Each row below is a small network's average activation on inputs in which a field has the value named, seen along a few directions.
Related values have similar rows: they may be neighbours, one step apart, or belong to one group.
In the rows, zero is written as 500.
Strong random noise was added to every row along 4 fixed directions; ignore it. To show where, here is one row again and again, with new noise each time:
[411 495 668 424 440 582 491 359 354 625 345 465 420 487 551 397]
[529 468 607 513 430 286 669 236 451 715 649 319 582 342 341 468]
[507 373 494 280 361 457 155 462 806  33 558 490 612 756 506 569]
[472 680 551 533 686 393 785 596 298 888 419 398 545 408 596 369]
[445 562 499 230 477 362 389 378 563 498 493 403 401 526 363 475]
[469 526 598 488 522 490 565 489 420 606 429 447 554 513 592 422]


Field N:
n4: [469 661 527 466 608 577 465 623 294 700 198 607 354 546 644 426]
n12: [479 416 644 572 488 476 518 366 431 551 485 485 521 426 546 418]
n6: [388 537 287 134 496 466 245 623 606 301 433 588 241 641 296 589]
n3: [362 544 581 364 520 597 404 549 428 497 314 496 390 555 541 417]
n7: [517 465 367 321 510 492 339 612 609 457 642 513 336 525 383 530]
n10: [652 404 489 688 411 499 640 295 665 416 724 564 662 416 452 654]
n2: [482 479 523 641 444 749 465 539 582 320 415 688 555 531 663 578]
n5: [539 655 368 358 505 361 506 450 584 483 567 384 223 366 182 546]
n11: [418 557 567 564 604 685 442 504 201 655 230 584 270 501 641 469]
n1: [476 490 266 517 655 569 421 816 616 454 529 503 539 570 560 561]
n8: [509 527 443 385 406 731 209 480 634  72 447 672 345 552 457 517]
n9: [529 303 504 716 282 537 596 384 445 522 626 539 599 502 439 529]
A value of N combines one of 2 hidden first parts with one of 6 second parts; all combinations occur once.
Changing only the second part turns n7 into n6. n1 has the same second part as n7; what does that change turn n1 into?
> n9
Changing only the second part turns n8 into n10. n5 has the same second part as n8; what does that change turn n5 into?
> n2

Field C:
c10: [556 640 220 298 599 260 414 672 648 433 605 467 421 607 334 578]
c14: [365 611 592 271 499 525 409 377 407 606 359 431 378 500 441 421]
c9: [431 685 470 421 629 483 632 580 220 947 336 502 259 363 465 390]
c5: [432 414 538 355 441 517 384 464 480 476 454 453 433 576 512 480]
c12: [417 548 637 493 515 514 547 493 438 503 343 477 531 533 615 392]
c3: [570 321 502 621 465 448 450 548 568 407 620 462 708 559 558 526]
c1: [578 502 652 720 528 456 599 386 439 508 502 508 652 476 634 512]
c8: [524 324 562 627 245 513 554 128 481 532 661 474 463 313 297 592]
c4: [585 446 469 679 528 512 572 641 609 312 664 500 675 510 602 521]
c13: [468 598 325 393 547 555 396 578 612 404 443 608 379 553 481 552]
c11: [523 604 504 569 588 654 551 656 513 542 405 535 471 475 603 483]
c7: [502 438 509 587 488 560 557 536 431 516 475 551 482 505 484 530]
c2: [566 517 411 442 468 437 541 348 573 460 631 476 471 369 304 553]
c6: [510 497 517 466 561 284 603 508 540 662 649 412 611 457 422 467]
C is arranged as a line.
Going along C from c1 by way of its neighbour c12, in what order are c14, c13, c11, c6 met?
> c14, c6, c13, c11
Which values are neighbours of c3? Give them in the order they are listed.
> c9, c5
Which values are neighbours of c7? Give them in the order they are listed.
> c10, c8

Field B:
b2: [481 591 433 316 679 302 433 719 539 502 489 427 624 671 581 460]
b6: [529 661 489 427 544 430 578 447 648 464 635 472 512 444 407 571]
b8: [458 565 529 464 590 610 400 661 611 310 351 587 590 642 742 452]
b9: [489 857 161 310 809 265 614 702 379 844 450 517 173 370 298 488]
b5: [398 685 537 365 620 280 558 534 430 637 395 443 478 592 492 493]
b3: [486 460 258 461 548 582 321 789 663 309 424 635 509 679 575 572]
b7: [631 492 222 682 702 262 861 757 568 728 817 426 788 390 482 508]
b4: [461 381 636 585 352 923 302 446 457 313 293 654 370 565 674 518]
b10: [532 449 517 484 586 430 478 683 445 559 546 392 616 559 593 423]
b1: [639 549 601 895 517 605 776 670 452 396 508 530 711 465 718 480]
B is arranged as a line.
Going along B from b7 by way of its neighbour b3, in what order are b6, b8, b4, b1 met?
> b4, b1, b6, b8
Which values are neighbours of b10? Give them in the order they are listed.
> b2

Field K:
k11: [565 184 623 638 296 303 473 230 556 422 683 383 676 425 379 542]
k7: [455 458 556 652 542 566 573 644 361 497 393 609 638 667 767 464]
k5: [502 434 637 605 458 479 632 413 315 790 423 466 577 487 524 477]
k2: [571 609 378 548 624 455 624 582 595 423 548 567 675 495 536 547]
k10: [507 574 353 583 552 590 480 668 515 504 481 560 451 500 522 574]
k1: [546 657 403 452 597 262 635 596 683 505 640 366 610 482 418 477]
k13: [391 363 511 406 404 675 447 447 451 650 500 533 323 426 435 439]
k12: [552 610 421 462 592 384 521 588 685 376 569 487 620 541 472 502]
k8: [538 691 433 585 653 466 762 487 388 763 492 487 386 327 460 508]
k4: [465 367 565 491 249 739 413 246 283 580 435 574 178 359 326 482]
k6: [461 291 853 678 324 600 597 109 252 673 515 373 539 355 481 421]
k9: [510 846 275 254 882 134 592 804 503 776 555 338 477 478 477 425]
k14: [459 518 557 379 484 503 369 586 598 286 467 458 541 596 569 500]
k3: [560 609 365 436 565 478 414 588 620 365 505 595 378 516 449 592]
K is arranged as a line.
Which values are neighbours of k4? Give them in the order they are listed.
> k10, k13
Which values are neighbours of k2? Give them in the order they are listed.
> k12, k8
Which values are neighbours of k14? Give them in the order they are listed.
> k1, k6
